A small network was shown many inputs. Here are its activations along a few directions, one row for each input.
In each table, some parts of the input vary, and every possible input appears once, in random order.
A made-up example of a description, with smaller parts first: one of 5 places around a ring, together with either a single point or (one of 2 separate values, together with one of 4 places along a line) or one of 11 places along a line.
Shared parts are said once, and a part with two or three values counts as separate values.

Rows:
x1: [ 10.2  13.9 -33.1  17.2  24.4  -9.6 -15.2 -12.5  -2.8   8.9  -1.5  13.7
  33.1]
x2: [-15.4  22.5  -5.7 -71.7 -34.6  23.3  42.1 -12.6 -24.0 -26.9  12.6 -12.8
   7.7]
x3: [  9.2  16.7 -33.4  28.4  20.2  -4.8 -21.3   9.7  -5.3   6.6   3.0   0.6
  38.3]
x4: [ 22.1  13.2  17.8  12.5  33.5  -8.5  20.7   9.0 -37.4  30.6  22.5  24.8
  45.0]
x5: [ 15.1  17.0  13.3  11.4  33.4 -17.7  21.7  19.7 -26.3  31.1  13.3  26.0
  47.8]
x6: [  4.4 -27.7   5.8  39.7   2.6 -13.1  -9.9  16.2  23.0   6.9  -3.4   6.8
 -39.7]
x7: [ 11.6 -31.9   7.6  30.8   8.8  -5.8  -6.7  -9.3  18.0  10.0  -3.3  18.0
 -44.0]
x8: [  4.3 -32.1   8.9  27.8   6.8 -16.5  -6.1  -1.6  24.6   8.0  -9.7  20.1
 -42.6]
x9: [-14.9 -34.6  18.8  -5.0 -18.2  15.9 -28.4 -20.6  39.6 -16.0 -31.6 -30.4
 -46.4]
x10: [-12.8 -27.7  15.8   8.4 -24.8  18.6 -33.4  -2.5  36.3 -21.0 -23.9 -43.9
 -42.7]
x11: [-27.4  35.5  -9.9 -75.2 -41.9  -5.6  34.4  -1.7 -10.5 -24.6   9.0   9.9
  -1.8]
x12: [-28.9  35.3  -9.6 -59.8 -50.1  14.0  34.2  21.5 -24.0 -32.2  11.3 -24.8
  12.2]
x13: [ -7.0 -32.8  17.7  -2.0 -16.9  26.1 -31.8 -31.2  31.0 -15.7 -22.5 -35.3
 -49.0]
x14: [ 15.0  22.0  16.2  18.8  30.5 -17.0  16.8  38.2 -32.5  26.1  16.1  15.6
  50.2]
x15: [ 14.4  10.7 -30.3  18.7  26.3   0.4 -17.1 -22.3  -9.6   8.2   8.0  11.8
  32.0]
Q: Changing only one part turns x4 into x5. The same change can be made to x7. Which row results?
A: x8
Q: What is each input in this table made of?
A: one of 3 separate values, together with either a single point or one of 4 places along a line
Q: Change only the choice among 3 separate values in x10. List by row number the other rows that result.
A: x9, x13
Q: Change only the place on the line of 4 in x10. List by row number the other rows that result.
A: x3, x6, x14

Rows:
x16: [ -4.3 -21.7 -17.3  23.8  -6.3  15.8 -41.7 -12.1  29.6 -13.9 -21.2 -31.0
 -21.9]
x17: [  5.8 -12.5   5.7  20.5  19.1 -22.2  -7.4  -5.3  14.5  18.0  -9.8  29.2
 -11.0]
x18: [-26.6 -20.8  16.2 -24.0 -46.9  12.7  -4.7   4.7  29.0 -30.2 -15.4 -29.7
 -57.9]
x19: [  1.5 -26.9   0.1  18.5   3.0  21.2 -33.4 -27.8  23.1  -9.1 -18.4 -28.7
 -18.6]
x20: [ -6.6  35.0 -21.3 -45.2  -6.0  -5.2  37.9  -0.7 -25.7  -3.7  17.9  19.7
  34.0]
x21: [  2.2  31.7 -21.1   2.7   7.9  -0.8  -6.9  12.3 -16.4   1.3   9.6  -3.4
  44.4]
x22: [ 12.2 -16.8  29.3  18.9  22.6  -6.8  -9.3   1.0   9.1  19.0  -6.4   6.4
  -0.8]
x23: [  8.3  22.0  -5.4  -5.4  16.8   6.1  -0.9  -4.4 -24.8   6.9   9.2  -1.1
  41.7]
x24: [ 13.8   2.5   4.7  34.2  17.2 -14.7  13.1  34.1 -16.2  18.5  15.8  14.5
  13.7]
x25: [  1.2  -9.6  14.3  27.7  15.8 -17.4 -15.0  17.7  14.5  14.6 -12.2   2.9
  -1.7]
x26: [ -4.5  29.1   5.1 -40.5  -5.3   7.2  32.7   5.5 -35.8  -1.3  12.6   0.3
  40.2]
x27: [  2.1 -23.1 -25.0  17.6  -2.3  11.0 -35.1 -32.9  32.5 -11.8 -17.5 -10.5
 -31.6]
x28: [  5.1  26.8 -31.5  -5.2  11.3  -8.8   0.0 -13.0 -18.2   4.0  14.5  19.3
  35.9]
x29: [ -9.9  38.6  -9.2 -33.9 -13.0  -2.4  27.7  23.3 -28.2  -8.7  11.4  -4.4
  44.7]
x30: [ 16.6  -3.0  -3.1  24.9  22.2 -19.3  20.1   8.9 -16.3  20.9  18.5  40.2
   3.8]
x31: [-19.1 -20.5   6.6 -32.1 -41.1   7.8   4.5 -14.7  28.4 -28.7 -12.0 -10.0
 -70.0]
x32: [ 20.8  -6.7  19.3  25.4  24.4  -4.6  16.7  15.2 -18.7  24.0  15.8  15.5
   9.9]
x33: [-18.7 -24.2  32.5 -27.9 -39.3  20.3   1.8 -11.9  19.5 -19.9 -12.3 -29.0
 -54.7]
Q: Changing only one part turns x24 into x32. The same change can be made to x29. Which row results?
A: x26
Q: What is each input in this table made of?
A: one of 3 separate values, together with one of 6 places along a line
